Each row below holds a small network's activations on one input, seen along a few directions.
Each table varies a few parts of the input and shows all the possible inputs, shuffled.
Descriptions start from the smaller parts, as in this example, which fits no table here: values(3) and (point or line(11) or (line(4) and ring(5))).
Shared parts are said once, and a part with two or three values counts as separate values.

Other details of the inputs vary at random and push rows far along two fixed directions, the same in every table; ignore that.

Table:
row 1: [-41   2  21 -21  12  23  -6  -5  33   0  39  21 -35 -70]
row 2: [ -8 -28 -16  49 -27  -8  16  26 -19  64   6   3  33  13]
row 3: [  7 -21 -13  47 -21 -24  28  23 -18  67   1  -5  37  -1]
row 4: [ 26  13 -43 -14 -13   3  11 -31 -12 -31 -37 -18  -5  47]
row 5: [ -2 -29 -36  91 -38 -28  16  19  -7  78  34  18  28 -29]
row 6: [ 56  25 -70 -38 -24   2   9 -50 -26 -65 -80 -39  -6 105]
row 7: [ 37  13 -55  -2 -13  -1  22 -36 -25 -39 -49 -25   8  72]
row 8: [ 15   5 -24 -19 -17   5  11  -5 -20  -6 -46 -23  15  61]
row 9: [ 10 -22 -22  64 -35 -28  27  24 -32  65 -13  -6  48  18]
row 10: [-28 -14  56 -12  12   3 -12  15  36  -9  33  12 -20 -59]
row 11: [ -7 -29 -31  98 -25 -25  25  19  -9  73  37  20  33 -32]
row 12: [-21   6  28 -22  52  11 -51 -16  17 -37  62  58   9 -76]
row 13: [ 20 -10 -19  75  -7 -42  17  26 -33  61  -6 -16  39  30]
row 14: [-16  20   9 -56  19  32  -4 -29  22 -49   0   1 -40 -20]
row 15: [  2  23  44 -37  68  21 -49 -10  29 -36  37  66  -3 -63]
row 16: [ -3  36  28 -62  22  13 -16 -14  -4 -45 -31 -25 -28  27]
row 17: [  1   2  36 -47  14   9 -11  -1  24 -48  -6  -9 -28 -15]
row 18: [ 15   6  13 -45   1  14  -8  -9  14 -62 -22 -19 -14  39]
row 19: [-30   5  38 -45   7  18  -4   9  15   9   9   3 -21 -49]
row 20: [  8 -25 -43  92 -35 -28  25  14 -16  67  22  12  34 -11]
row 21: [-34 -17   7  33 -10   1   0  12  23  45  50  27 -12 -75]
row 22: [ 38  21 -24   2  -1 -18   6  -1 -39 -15 -56 -38  15  79]
row 23: [-36 -22  50 -18  12  20 -19  19  40  -8  45  14 -23 -48]
row 24: [-49  10  54 -36  26  26 -26  20  18   4  37  14 -39 -39]
row 25: [ 19   2  22 -49  14   0  -1 -13  17 -53 -19 -19 -21  15]
row 26: [ 21  29 -14 -27   4   1  -4  -6 -27 -32 -47 -30  -1  80]
Each input here is: values(2) or line(9) or (values(3) and line(5)).
Which other rows does row 18 become when the values(3) part takes its other values? List them by row number. -> row 8, row 26
A walk changes only the line(9) part. It starts at row 14 and steps to row 7. List the rest of the walk in order. -> row 11, row 1, row 4, row 20, row 21, row 6, row 5

Table:
row 27: [ 39  25 -34 -71  -7  12   7 -50  -4 -77 -68 -29 -19  59]
row 28: [ 45 -23 -79  87 -53 -33  32  -5 -36  20 -28 -18  43  74]
row 29: [ 21  -9 -30   9 -25 -13  30  -8 -13   9 -31 -22  10  28]
row 30: [-31   5  56 -53  24  22 -15   5  36 -22  16   6 -31 -40]
row 31: [-16   9  17 -12   6   2  -2  11  -4   7  -1 -10 -11  -4]
row 32: [  9   4  -6   7  -8  -8   5   6 -21  11 -25 -19   6  37]
row 33: [ -6  -2  22 -18  15   5 -17  -1  17 -17  14  13  -6 -22]
row 34: [ -8  10 -10 -22   5  16   0 -23  13 -10   3  16 -14 -34]
row 35: [ 57   3 -70  66 -16 -36  17 -13 -53   7 -34  -9  60  81]
row 36: [ 19   6  -5  -3   2  -8   7  -2 -13 -18 -25 -24   7  38]
row 37: [-39  10  52 -58  16  26 -16  10  21  -9  13   2 -31 -38]
row 38: [ 24  -6 -10  34 -10 -21  13   7 -19  11 -18 -15  22  39]
row 39: [ -5  -2  25 -26   8   8  -4   5   6 -16  -3  -7  -4  -2]
row 40: [ -8  10   9 -16  26  10 -18 -10   6 -17  15  19 -10 -25]
row 41: [ 40 -16 -51  90 -36 -40  29  27 -52  61 -33 -21  57  74]
row 42: [-51 -31  11  66 -27  -4  14  40  16  95  62  15  -4 -68]
row 43: [-22   4   8 -31  -8  12   8  -1  11  19   0 -10 -24 -26]
row 44: [-19 -28  22  70   1 -18  -6  38  14  65  66  38  20 -72]
row 45: [-31  13   3 -39   9  34 -14 -24  28 -34  18  15 -41 -40]
row 46: [-20  11  45 -47  29  17 -27  -8  32 -32  26  17 -33 -47]
row 47: [-22 -21  11  69   8 -12  -7  30   7  66  68  49  22 -73]
row 48: [  8  30   8 -80   8  20  -8 -21  -3 -58 -55 -30 -26  59]
row 49: [ 10 -12 -32  20 -31  -6  25  -5  -9   3 -18 -23   0  41]
row 50: [ -6   7   6 -19  23  11 -18 -10   9 -17  12  21  -3 -17]
row 51: [ 27  31  -4 -72  21  13 -18 -35  -1 -86 -42 -22 -22  47]
row 52: [-26 -28  33  68  -3 -17   6  48  15  75  58  27  16 -67]
row 53: [ 14  -4 -20  20   5  -6  -4  -5 -19   1   2  13  28  11]
row 54: [ -3   4  23 -39  17  13 -19  -7  15 -35   7   7  -9 -14]
The inputs of row 45 and row 42 match in every part but one. If row 50 is changed in the same way as row 45 into row 42, which row does it become? -> row 48
What is each input in this table made of? -> line(4) and (values(2) or line(5))

Table:
row 55: [-20  11  30 -64  10  28 -10 -10  28 -45  -1 -12 -48 -10]
row 56: [ -5  -9  25  17  35  -3 -29   0  23  -6  58  54  13 -74]
row 57: [ 52   6 -40  25  18 -17 -10 -27 -23 -32 -14  24  43  31]
row 58: [ 21   2 -14   7 -12  -8   8   3 -17  -8 -30 -24   9  56]
row 59: [ -3 -17  -3  19 -19  -7  13   8   5  19   6  -3   6 -11]
row 60: [ 16  -6 -13  26 -12 -14   8  12 -22   8 -19 -19  21  48]
row 61: [  1  21  -5 -37   6  13  -7 -11 -13 -22 -27 -16 -10  37]
row 62: [-15 -27   9  45 -18 -14  13  26   8  50  29   7   8 -40]
row 63: [ 17  -2 -15  22 -11 -14  15   7 -20  24 -20 -10  22  26]
row 64: [-27 -12  40  24  39   5 -36  11  36   2  84  62   1 -94]
row 65: [-28  26  22 -68  17  30 -13 -16  17 -33  -3  -6 -48 -17]
row 66: [ 15  -3 -14  20  -9 -14  12   8 -23  22 -18 -10  26  28]
row 67: [ 17  -8 -16  28 -19 -19  17   6 -15  17 -16 -16  16  24]
row 68: [ 14   5 -39   0 -22   2  14 -17 -17  -6 -31 -19   2  47]
row 69: [  8  20 -12 -29   0   8  -1 -12 -14 -17 -33 -18  -9  43]
row 70: [-18  15  28 -57  12  22 -10  -9  21 -41  -5 -14 -43  -4]
row 71: [ -3 -11  -6  22 -14  -8  16   9  -1  31   5  -1   7 -14]
row 72: [ 16  -8  -8  22 -11 -17  10  12 -20  16 -17 -13  25  31]
row 73: [ -2  13   2 -60   1  21   3 -23  13 -39 -25 -13 -28   6]
row 74: [-16 -18  -1  88  19 -16 -21  19   2  56  82  70  40 -84]
row 75: [  8  -9 -15  10 -20  -2  12  -2  -2  -6 -15 -17  -1  30]
row 76: [-10  16  35 -67  16  19 -12  -6  19 -36 -13 -10 -32  -8]
row 77: [-34   8  39 -44  16  19  -8   1  27  -4  17   5 -37 -57]
row 78: [ -2 -13 -27  51 -24 -13  18  12 -15  47   7  -1  17   5]
The inputs of row 67 and row 65 match in every part but one. If row 76 is changed in the same way as row 67 into row 65, which row does it become? -> row 69
What is each input in this table made of? -> line(4) and (point or line(5))
A walk changes only the line(5) part. It starts at row 75 and steps to row 55. List the rest of the walk in order. -> row 70, row 58, row 60
A walk changes only the line(4) part. It starts at row 55 and steps to row 62. List the rest of the walk in order. -> row 71, row 78

Table:
row 79: [-13   6  10 -31  -9   9  10   3   2   3 -20 -23 -21   9]
row 80: [  3   9  -1 -17   6   5  -5  -9   0 -17  -7  -1  -7   7]
row 81: [ 4 -1 -8  1 -3  0  2 -6  1 -5 -3  0  0  3]
row 82: [-10 -22   0  68  -8 -20   6  27  -5  60  37  21  27 -35]
row 83: [  6   5   5 -16   8   3  -6  -6   2 -20  -8  -2  -3   9]
row 84: [ -6 -30  -2  83 -13 -27  10  33  -6  68  40  21  36 -34]
row 85: [  4   5  -2 -17   3   5  -2 -11   4 -20  -8  -3  -8   6]
row 86: [-11  -4   6  -6 -17   2  13  10   1  11 -12 -23 -14  13]
row 87: [ 56   6 -54  17 -18 -20  16 -19 -38 -24 -58 -29  32  95]
row 88: [  1 -15  -7  44  -9 -15   7  14  -4  32  18  10  19 -14]
row 89: [  4   8   6 -17  10   4  -9  -4  -2 -17  -7   0  -1  10]
row 90: [  2   9  -3 -18   5   6  -4 -10   0 -17  -7  -2  -8   6]
row 91: [ -2  -7   0  28   0  -9   0  11  -4  22  14  10  14 -10]
row 92: [  2   8  -5 -18   3   7  -3 -12   1 -17  -7  -1  -8   5]
row 93: [-55  10  55 -64  30  37 -25  -4  47 -19  46  27 -54 -91]
row 94: [  3   4  -6 -18  -1   8   0 -13   5 -19  -8  -2  -9   5]
row 95: [ 7  0  3  0  4 -3 -3  1 -3 -6 -3  0  7  7]
row 96: [  4   8   4 -17  10   4  -8  -5  -1 -17  -7  -1  -3   9]
What is each input in this table made of? -> values(2) and (point or line(8))
The inputs of row 90 and row 85 match in every part but the values(2) part. If row 92 is changed in the same way as row 90 into row 85, which row does it become? -> row 81
Which other rows does row 79 become when the values(2) part takes its other values? List them by row number. -> row 86

Table:
row 97: [ 16 -14   9  21  -4 -12   2  20 -13   8 -13  -7  22  29]
row 98: [ -5   4  21 -52   7  12  -1 -10  23 -21  -4   2 -19 -31]
row 99: [ -7  13   9 -26  14   9  -4  -2   5   1   0   3 -16 -14]
row 100: [-14   6  14 -17   7  11  -7   5  12  -7   8  -3 -24  -1]
row 101: [-10  14  28 -46  14  10  -9 -10  18 -23   1   0 -29 -31]
row 102: [ 10  -3 -25  19 -17  -4  13  -3  -4   2 -15 -16  -1  35]
row 103: [ 30  -5 -15   6 -13 -15  15  -5 -10   6 -27  -7  22  23]
row 104: [ 16  -7 -24  21 -18 -17  21  -7 -12   7 -16 -10  14   8]
row 105: [-11  18  39 -41  28   7 -18   3   8 -20  -3   1 -15 -20]
row 106: [ 19 -19  -5  22 -14 -14   8  14  -6  10  -8 -11  19  24]
row 107: [ 32  13 -47 -14 -15   0  23 -30 -22 -24 -54 -24   2  58]
row 108: [ 10   6 -30  16 -15  -3   9  -6 -22  23 -16  -4  11  19]
row 109: [ 20 -11 -16  42 -22 -20  12   8 -12  10  -8 -17  14  32]
row 110: [-42   1  12 -20   2  23  -1  -4  17  19  26  17 -27 -66]
row 111: [  8   9 -26   6  -5  -3   6  -5 -30  13 -19 -11  20  32]
row 112: [ 52   7 -57  14  -1 -11  -4 -35 -21 -48 -25   7  25  54]
row 113: [-10  11  19 -44   9   8  -5 -11  18 -24  -1  -3 -28 -31]
row 114: [-32 -43   7 122 -25 -27  17  53   6 115  74  32  26 -65]
row 115: [-13   6  32 -36  13  11 -15   3  20 -30   8  -9 -31 -13]
row 116: [ 13   6 -40   8 -18  -1  12 -12 -22  11 -25 -11   9  26]
row 117: [ 22   7 -27  12 -10  -8  14  -8 -18  12 -25  -9   8  30]
row 118: [-33  10  12 -43   1  27 -13 -11  23 -20   8  -2 -40 -17]
row 119: [ -1  -4 -23  39 -12 -10   7  13 -21  49   5   5  23  -2]
row 120: [ 24  -9 -10  12  -7 -18  10   4 -10  16 -19  -3  26  14]
row 121: [-11  10   3 -26   6  12   2  -9  11  -2   0   2 -23 -23]
row 122: [-27  17  15 -51   4  28 -16 -14  19 -27   2  -3 -42  -4]
row 123: [ 30  -2 -27  36  16 -13 -12 -14 -18 -14   9  20  39  21]
row 124: [-30 -43  21 111  -8 -41  12  54  -5 114  72  33  46 -85]
row 125: [-11  -1  16 -15  -2   7  -3   0  21 -20   8 -11 -24 -15]
row 126: [  8  16  13  -5  39   8 -33 -11   7 -33  18  31  13 -10]
row 127: [-18   4  36 -37  17  12 -14   2  14 -31  10 -10 -26 -11]
row 128: [ -8  -4 -14  22 -12  -5   2   8 -18  19   4  -6  13  27]
row 129: [ -9   5  35 -14  14   3 -14  15   4 -17   5  -5 -13  -1]
row 130: [-23  26  25 -45  23  23 -18   1   2 -10   0   6 -16 -17]
row 131: [ -4   8  20 -26  13  -1  -8  -1   8  -9   1  -1 -13 -21]
row 132: [-25  14  22 -23   9  15 -16  11   2  -7   9   3 -14   2]
row 133: [-16  24  31 -43  29  17 -14   2   7 -12  -1   6 -19 -16]
row 134: [-21   0   5 -16  -3  18   5  -8  22 -12   5  -4 -30 -12]
row 135: [ 35  -1 -17  -8  -3 -14  11 -11 -23 -11 -43 -18  29  49]
row 136: [-15  -4  40 -47  16  17 -12   3  20 -28   7  -5 -20 -15]
row 137: [ 36  -8 -27   0 -24  -7  17  -9  -9 -23 -38 -28  13  59]
row 138: [  9   8  -1  -8  23   8 -25 -23  13 -36  22  33  -4 -22]
row 139: [ 19  -5   5  15   3 -17   3  11 -15  16 -22   0  31  17]
row 140: [-30   1  -1 -20 -10  21  -2 -11  16  -8   6  -2 -28 -12]
row 141: [-16  12  29 -18  16  12 -11  13   6  -9   8   1 -18   2]
row 142: [ -4  -4  10 -32  -2   8  10 -10  18 -11  -3   3  -9 -30]
row 143: [ 11   3 -16  16   0 -10  11   1 -22  20 -12  -6  19  22]
row 144: [ -74  -26   45   48    0    4  -14   48   31   84   94   42  -12 -110]
row 145: [ 15 -10 -23  24 -24 -10  19  -5  -5 -10 -17 -23   6  32]
row 146: [  1  -6  -7  26  -5  -8   8  11 -13  16   3  -9  10  26]
row 147: [ 26  -9 -42  36  -3 -10   1 -21  -9 -19   8  25  24   4]
row 148: [ 17 -18  -4  22 -19 -10  11   9  -1   9  -5  -9  13  17]
row 149: [ 16 -20 -17  21 -26  -7  22   1   1   1 -11 -14  15  20]
row 150: [ 30  -2 -28  37  12 -14 -15 -12 -11 -11  12  26  32  11]
The inputs of row 104 and row 105 match in every part but one. If row 149 is changed in the same way as row 104 into row 105, which row does it become? -> row 97
The inputs of row 139 and row 120 match in every part but one. If row 129 is changed in the same way as row 139 into row 120, which row does it become? -> row 115
What is each input in this table made of? -> line(6) and (point or (values(2) and line(4)))
A walk changes only the line(6) part. It starts at row 147 and steps to row 112. List the rest of the walk in order. -> row 138, row 150, row 123, row 126
Which other rows does row 134 become when the values(2) part takes its other values? List them by row number. -> row 107
List by row number the other rows that have the line(6) part in common with row 117. -> row 101, row 103, row 108, row 109, row 114, row 122, row 138, row 148
